[971  77  89 274 211] → 89

[[564 863 457 267 331  97]
 [751 171 846 712 636 910]] → 267

[[40 88 60 13 46 61]
 [57 24 57 19 57 66]] → 13

[[213 169 212 156 231 179]
 [201 141 223 165 217 113]
 [231 123 218  58 229 111]] → 156

[2446 7128 8085 6192] → 7128

[129  57 140 226  41   3  18] → 41

[[8 6 7 6]
 [1 1 1 1]] → 6
---
array([ 13,  14,  36,  19,  25, -30, -20]) gives 13
array([ 626, -289, -504, -656, -590, -104,  196]) gives 626
array([2, 7, 6, 7, 6, 7]) gives 2
array([ 52, 241, 211, 206]) gives 52
array([-22, -21, -19,  49, -30]) gives -22
array([92, 76, 23, 24, 24]) gives 92
array([ -6,  34,   0,   6, -13, -31,  -3]) gives -6
---
[[ 55   2  81  18  82 -15  -1]
 [ 69 -79 -31  -4  16  36 -53]
 [ 16 -20 -59 -32 -36  14  58]] >> 82

[[ 45   1   7  20 -11  -8]
 [ -1   1   4  -2  39  29]
 [ -3  22   0   0   7  61]] >> 20

[[  5 -28  -3  14 -36  12  22]
 [ 17 -44 -26  -3  -3 -32  12]
 [ 75 -49 -32 -15  47 -13  54]] >> -36

[[ 4  9 28  5 10]
 [10  3 67  8 -7]
 [ 0  7 -2  1 13]] >> 28

[[ 66  35   2 -15  26  33]
 [  1  46  30  80  -7 -10]
 [-23  24 -77 -44  13 -51]] >> -15

[[ 39  59  38 -38  10 -35 -45]
 [  3 -40  55  68  -4  -3  14]
 [-37  10  34 -51 -44 -18  44]] >> 10

[[-13 -11   3 -20]
 [-40 -11 -35 -28]
 [ 29  25  72   9]] >> -11
---
[ 2 30 27 63 84] → 2
[ 83  49  -5 -67] → 83
[ 19 -32 -41  47 -31 -64 -20] → 19
[-75 -65 -81  72] → -75
[-74  71  -5   2  80  12] → -74
[-43  31  -5 -50  67 -35 -35] → -43
[  6 -60 -83 -75 -53  10  -1] → 6
---
27	-10	-2	-43	21	18	34 -> -2

108	109	109	111	113	113
45	62	66	97	186	226
202	84	193	46	80	211
-> 84

3	2	5	6
2	1	4	6
7	4	7	6
-> 6

38	-28	14	-16	46	34	12 -> 14

955	320	497	775	679	547	308
344	355	795	774	672	190	928
149	297	241	885	800	322	940
-> 241

5	2	2	9	2	8 -> 2

685	451	221	506	389	495	370
367	502	773	522	786	509	514
454	406	572	495	463	524	72
-> 572
---
[[1 7 6 2 3]
 [4 4 4 4 4]
 [4 4 4 4 3]] value 7

[352 534 567 489 469 828 249] value 534

[55 17 73 19 93] value 17

[[ 10 -19   3  35 -23  46  15]
 [ 14 -27   4  31 -31  49  19]] value -19

[1740 8436 7116 3992 4859 5220] value 8436

[ 30 -27 -10  40  43   6] value -27

[1 4 6 7 1 6 5] value 4

[6391 9860 3092 8170] value 9860

[[227 220 155 224 219 184 210]
 [191  10 139 189 176 254 219]] value 220

[[-16   8 -35  11   8  34]
 [ 21   5  17   0  11  -9]] value 8
---
-286,-551,-157,-381,-172
448,646,314,594,48
241,-150,398,424,-423
out 594

1,3,8,6 out 6

16,-44,13,46 out 16

89,27,84,96,184
61,119,80,126,207
out 184

93,-784,-55,-601
-71,568,66,-41
430,911,-39,432
out 568

-26,40,16,17,-33 out 17

25,6,69,77,51 out 69

71,13,76,32,54,44 out 71
---
(-94.959, -98.438, -192.331, -127.839, -112.605, -109.535, 160.426) value -98.438
(-0.02, 0.29, 1.27, -0.93) value -0.02
(-16.267, 8.874, -3.249, -7.335, 1.680, 17.978) value 1.680
((-13.9, 3.2, -6.7, -5.8, 12.6), (-2.2, 19.8, -1.5, 0.9, -4.3)) value 3.2
((-0.07, -0.07, -0.18, 0.00), (0.03, -0.08, -0.21, 0.16), (0.04, -0.07, -0.22, 0.18)) value 0.04
((-5.93, -0.84, 14.66, -6.38, 16.73, 2.42), (11.76, -6.89, -14.27, 5.22, 1.95, 8.97), (12.49, -0.36, 9.68, -10.17, -5.22, -5.05)) value 12.49
((1.425, -1.824, -0.181, -0.209), (0.799, 0.086, -0.449, -0.004)) value 0.086
---
[ 5 31 37 22 -8 66] -> 31
[-44  62 -19 -13 -65   0] -> 62
[ 51  21 -77 -75 -24 -36] -> 21
[-66 -27 -37 -51  -8 -63] -> -27
[-13 -61  -1  24  -3  13] -> -61
[ 12  68  39  44  24 -21] -> 68
[ -2 -61  54  17  18  34] -> -61
[ -1  59 -10   2  20  64] -> 59
---
 75    1   28  -14  -29  -28
 73   -2   32  -23  -15  -24
-> -29

24  60   5  37  23 -> 37

  6   17   18  -11
  0    5   -6   -4
 19  -30  -75   31
-> 18

-14    3   -8   64  -57  -22   49 -> -22

 21  -72  -78   37
 61   45  -19   58
-> -78

23  37  82  45 -> 82

 30   37   36   -5   51
 69  -13  -17  -30   68
-> -5
---
[ 84 -60 -67 -13 -37] -> -67, 84

[  0  45  12  18  -7 -85 -78] -> 18, 45

[ 42  -8 -27 -61   3  -1 -13] -> -61, 42

[-26 -41 -65  63  14  47 -55] -> 63, 63

[[  4  -1  19  -6  -4]
 [ 21  -3 -37 -21 -26]
 [ -1 -28  61 -15   2]] -> -37, 61

[ -6 -17 -10   0 -80  33 -63] -> 0, 33
